These are the activations of a small neural network, seen along a few directions. Each row is one input.
In each table, some parts of the input vary, and every possible input appears once, in random order.
Descriptions start from the smaller parts, as in this example, which fits no table here: one of 8 places around a ring, together with either a single point or one of 9 places along a line or (one of 3 separate values, together with one of 4 places along a line).
Shared parts are said once, and a part with two or three values counts as separate values.
In the rows, zero is written as 128.

Other details of the inputs shift rows strongly along two fixed directions, in all tables alike. That doesn't count.
To show where, the next rows are all for the same input, with only those details redrawn:
[142 122 128 113 148 149 145 124 115 130 128 134 139]
[ 90 118 110 147 104 121 110 149  67  97 162 105 125]
[186 129 137 132 143 133 127  81 111 135 155 140 131]
[ 76 116 108 125 119 139 124 172  83 101 132 111 131]
[ 90 117 110 146 106 120 113 148  68  97 161 106 124]
[181 126 138 118 152 144 140  92 122 138 137 141 135]
[122 120 116 140 121 122 113 124  80 107 159 120 125]
[179 128 136 116 153 144 139  95 121 138 137 141 135]

A family of inputs:
r1: [115 126 125  98 160 161 154 159 159 150  77 127 131]
r2: [170 137 136  99 157 140 151 121 142 146 106 145 138]
r3: [162 135 134  99 153 128 149 128 155 157 108 156 141]
r4: [171 120 124 166 121 125 104  80  99 134 167 116 115]
r5: [ 96 138 107 166  97  99  95 136  71 119 175 105 106]
r6: [188 124 144 134 144 125 134  98 136 138 121 138 138]
r7: [110 139 115 170  89  93 108 129 132 116 139 125 110]
r8: [ 69 128 118 132 111 118 117 184 116 121 125 111 113]
r9: [134 131 131 126 139 129 123 134 154 147 119 133 123]
r10: [171 160 135 145 121 105 127  87 151 147 143 152 112]
r11: [104 155 112 158  95  92 117 133 121 130 152 132 110]
r12: [178 137 124 134 142 136 128  80 113 156 158 135 118]
r13: [189 134 145 142 142 115 121  81 126 132 146 137 132]
r14: [ 69 132 113 129 109 117 120 185 114 122 130 110 114]
r15: [142 118 125  92 167 166 165 148 175 162  59 136 135]
r16: [105 125 108 121 130 146 132 147 101 131 133 115 116]
r17: [107 128 128 128 127 125 131 155 106 113 126 121 132]
r18: [159 123 129 138 135 132 119 100 102 124 154 128 136]
r19: [ 62  99 143  96 126 153 129 166 177 125  80 112 130]
r20: [108 148 119  97 143 133 175 164 171 144  84 154 149]
r21: [ 57 123 106 102 131 148 151 204 123 130  88 111 121]
r22: [122 129 108 137 117 123 115 125  76 118 166 121 132]
r23: [164 131 145 102 154 131 148 129 163 146 105 150 138]
r24: [103 101 156  88 142 153 141 144 189 123  80 130 150]
r25: [ 83 130 116 113 122 131 158 183 166 119  74 137 147]
r26: [ 86 119 106 151 105 126 106 147  73 112 159 100 107]
r27: [112 122 150  88 139 157 157 123 222 142  59 144 132]
r28: [ 55 109 102 105 134 168 145 197 118 126  89 107 128]
r29: [ 83 106 143 160  88 103  78 112  93  77 165  92 126]
r30: [174 156 138 125 128 107 145 101 157 139 123 159 131]
r31: [106 117 122 134 118 115 119 161 130 116 118 124 139]
r32: [167 128 127  94 160 156 158 116 132 145 114 143 142]
r33: [ 62 123 138 151  76  98  94 133 132  77 141 111 129]
r34: [106 150 123 161  94  94 114 132 127 118 148 129 104]
r35: [173 106 162 133 135 143 115  54 136 120 152 123 140]
r36: [179 132 145 123 146 117 126 105 152 141 126 147 136]
r37: [164 134 140 110 159 147 149 118 152 157 103 137 119]
r38: [182 130 138 149 135 113 112  89 151 150 141 136 120]
r39: [169 145 129 151 126  99 110  90  93 130 172 133 128]
r40: [160 157 138 160 109  88 115  91 133 114 162 143 124]
r41: [158 140 132 131 126 104 117 115 126 131 152 136 131]
r42: [115 112 149 164  94 110  75  82 111 100 167  93 108]
r43: [ 54  92 131 127 102 155 108 146 112 100 125  87 122]
r44: [ 52 127 105 102 127 140 144 210 135 141  95 120 129]
r45: [144 121 128 115 147 149 143 123 116 132 127 136 139]
r46: [149 149 136 150 112  97 122 108 144 118 139 145 131]
r47: [172 154 139 153 122 107 121  84 158 143 137 148 114]
r48: [142 106 119  84 169 177 172 147 159 146  69 140 155]
Q: The inputs of r45 and r23 match in every part but one. If r12 is changed in the same way as r45 into r23, which row does it become?
A: r44
Q: Describe the family of inputs behind these rows.
A: one of 2 separate values, together with one of 4 places along a line, together with either a single point or one of 5 places along a line
Q: A walk changes only the place on the line of 5. It starts at r5 and steps to r21. List the rest of the walk in order.
A: r37, r1, r15
Q: Change only the choice among 2 separate values in r23. List by row number the other rows that result.
A: r8

A family of inputs:
r49: [109 136 124 108 139 125 153 178 161 138  83 141 138]
r50: [ 78 116 131  87 135 155 160 168 168 118  74 134 149]
r51: [171 121 133 132 149 139 120  97 110 142 145 121 122]
r52: [ 64 141 116 170  70  83  92 146 100  93 166 109 107]
r53: [150 116 139 129 135 138 123 104 132 128 128 125 133]
r54: [221 141 139 124 161 124 140  78 132 155 146 157 138]
r55: [170 135 130 107 156 149 152 101 138 148 121 147 139]
r56: [ 71 123 121 130 110 124 119 169 138 127 111 111 114]
r57: [127 125 132 114 135 125 141 153 145 123 103 138 145]
r58: [ 97 113 112  86 160 176 164 181 129 143  84 125 139]
r59: [113 125 127 155  99 110 104 114  96  97 161 115 125]
r60: [143 135 117 149 118 118 112 104  77 120 177 123 120]
r61: [196 140 141 135 146 128 129  74 160 164 132 145 116]
r62: [103 142 116 154 100 105 113 130 114 119 147 122 111]
r63: [107 110 140 142 109 119  98 123 117 106 143 107 125]
Q: Describe the family of inputs behind these rows.
A: one of 3 separate values, together with either a single point or one of 4 places along a line
Q: The inputs of r56 and r63 match in every part but the choice among 3 separate values. If r62 is changed in the same way as r56 into r63, which row does it become?
A: r59
Q: Which other rows agree with r60 in the choice among 3 separate values? List them by row number.
A: r51, r54, r55, r58

A family of inputs:
r64: [145 122 129 146 122 119 109 112  87 106 162 118 128]
r65: [ 88 123 129 136 103 125 109 123 133 117 134 120 112]
r66: [143 119 152  99 144 148 145 113 180 140  88 141 136]
r67: [145 141 139 164 106 100  90  84 127 130 170 121  99]
r68: [170 149 133 111 148 112 158 132 167 146  98 162 149]
r69: [114 111 124 135 120 135 110 139  95 111 140 109 129]
r70: [154 108 142  92 158 169 152 115 148 142  94 133 140]
r71: [164 116 143  98 163 161 148 108 146 138 107 133 146]
r72: [157 144 134 168 106  83  92  96 119 135 171 129 104]
r73: [180 142 127 109 162 154 163  91 143 154 121 155 132]
r74: [111 135 106 136 126 122 113 150  89 135 149 120 116]
r75: [151 128 139 109 147 147 149 106 186 151  98 142 124]
r76: [128 152 122 159 101  92 119 120 121 127 161 132 105]
r77: [188 147 125 109 164 147 160 103 140 166 121 153 125]
r78: [155 142 144 160 102  89  98  87 118 110 172 133 128]
r79: [165 133 121 158 123 115 102  87  92 124 173 124 111]
r80: [ 75 130 118 134  98 112 132 169 121 101 122 128 131]
r81: [163 119 136  98 167 157 157 131 142 149  98 140 145]
r82: [167 134 128 153 122 107  98  92  82 120 179 127 128]
r83: [102 119 135 143 105 113 107 136 127 110 132 113 131]
r84: [ 76 113 130 129  97 118 114 155 128  95 118 108 133]
r85: [123 126 113 143 125 115 115 140  91 137 155 113 112]
r86: [153 140 135 167 104  97  96  88 124 120 168 133 106]
r87: [ 85 117 111 121 122 131 127 167  90 103 138 117 139]
r88: [130 136 134 152 105  94 106 116 121 115 156 129 129]
r89: [126 108 137  80 163 176 157 134 150 134  86 129 148]
r90: [152 123 135  98 162 169 154  96 153 155 105 131 130]
r91: [ 83 112 110  79 166 174 171 205 147 155  58 122 136]
r92: [159 138 119 154 119 114 102  87  90 130 178 131 115]
r93: [ 82 113 104 134 119 139 123 158  97 118 127 109 126]
r94: [159 124 149 112 149 135 144 117 177 146  95 145 142]
r95: [206 123 152 117 165 141 136  71 140 147 132 146 144]
r96: [ 28 116 110 124  98 126 122 209 130 117  94 103 115]
r97: [148 148 141 158  97  89 105  85 114 104 176 136 129]
r98: [182 144 122 103 166 133 163 133 133 149 105 151 153]
r99: [ 80 110 111  78 158 188 177 184 156 144  62 117 142]
r100: [ 34 121 103 106 112 147 152 209  86  89 109 111 144]
r101: [ 77 110 115  74 161 185 169 189 152 154  65 119 131]
r102: [168 124 162 108 149 141 142  81 180 139 105 144 140]
r103: [ 78 121 127 137 103 113 123 169 127  97 119 116 134]
r104: [129 136 130 164 105  93 103 123 126 129 147 115 103]
r105: [ 88 124 106 129 117 135 131 169  84 103 133 123 137]
r106: [124 111 122 145 120 124 111 135  91 111 145 110 130]
r107: [103 152 119 145  98 110 119 127 123 116 143 135 119]
r108: [ 88 115 105 132 118 136 117 167  95 126 131  99 114]
r109: [191 141 149 134 147 126 134  67 175 158 125 151 130]
r110: [ 80 118 123 137 106 111 117 172 127 105 121 118 129]
r111: [101 144 119 145 109 104 112 150 125 132 141 126 115]
r112: [198 132 162 126 149 122 131  71 172 141 125 152 140]
r113: [103 144 119 151 105 108 115 128 128 119 148 128 117]
Q: Describe the family of inputs behind these rows.
A: one of 2 separate values, together with either a single point or (one of 4 places along a line, together with one of 6 places along a line)
Q: The inputs of r64 and r103 match in every part but the choice among 2 separate values. If r95 is changed in the same way as r64 into r103, which row does it become?
A: r112
Q: The inputs of r111 and r74 match in every part but the choice among 2 separate values. If r107 is changed in the same way as r111 into r74, which row does it become?
A: r73
Q: Change only the place on the line of 6 in r67. List by row number the other rows that result.
A: r72, r76, r96, r104, r111
Q: Change only the place on the line of 4 in r85. List by row number the other rows that result.
A: r64, r79, r81
Q: Change only the choice among 2 separate values in r88. List by row number the other rows that result.
A: r82

A family of inputs:
r114: [166 155 158 152 116  79 119  97 153 126 147 141 125]
r115: [179 106 145 107 151 141 130  99 139 131 104 123 155]
r116: [175 144 131 104 176 129 166 129 126 149 119 151 139]
r117: [ 76 103 136 144 110 116 100 150  80  76 149  99 136]
r118: [ 67 127 117 115 121 142 160 212 171 120  61 127 125]
r119: [ 73  91 117 103 133 175 151 186 132 114  75 104 146]
r120: [184 100 154 147 137 122  99  92 115 117 156 135 149]
r121: [175 115 160 129 136 135  97  69 121 116 159 122 114]
r122: [143 139 145 118 130 118 133 105 185 157 112 144 115]
r123: [ 94 125 100 142 117 108 115 196  67 113 148 125 138]
r124: [152 144 148 145 115 100 104  86 164 142 155 130 109]
r125: [164 139 117 103 157 139 150 117 135 169 134 139 123]
r126: [168 128 118  69 192 189 209 166 171 175  52 162 139]
r127: [163 147 110 119 162 152 140 109 123 170 127 137 119]
r128: [164 136 142 130 144 107 130 136 182 143 107 158 148]
r129: [175 147 129 132 143 119 119 101  96 144 168 143 107]
r130: [160 114 143 145 136 148  97  56 120 137 149 114 116]
r131: [151 141 130 131 135 132 150 110 184 158  89 143 122]
r132: [ 80 131 118 149  85  86 107 176 119 106 123 117 129]
r133: [ 61 142 113 160  86 103  91 151 120 117 132 102 101]
r134: [ 65 123 105  81 145 165 164 201 125 148  98 121 130]
r135: [156 149 149 145 119  95 103  95 159 133 147 140 107]
r136: [ 71 100 111 163  99 138 104 140  83  93 138  87 115]
r137: [ 72  98 125 165  79 104  68 121  66  87 191  77 110]
r138: [170 164 120 132 124 121 148  71 103 119 167 161 141]
r139: [ 70 125  87 107 145 173 175 203 117 148  77 124 130]
r140: [ 86 123  93  89 146 147 168 217 114 139  77 123 153]
r141: [158 123 142 106 137 154 146  66 150  99 131 150 161]
r142: [152 162 145 144  93  94 132  62 159 110 151 162 136]
r143: [ 68 100 133 164  74 108  64 124  62  82 196  76 103]
Q: The inputs of r116 and r114 match in every part but one. If r127 is changed in the same way as r116 into r114, which row does it become?
A: r133
Q: Describe the family of inputs behind these rows.
A: one of 3 separate values, together with either a single point or one of 9 places around a ring
Q: Which other rows agree with r130 in the choice among 3 separate values? List them by row number.
A: r115, r117, r119, r120, r121, r136, r137, r141, r143
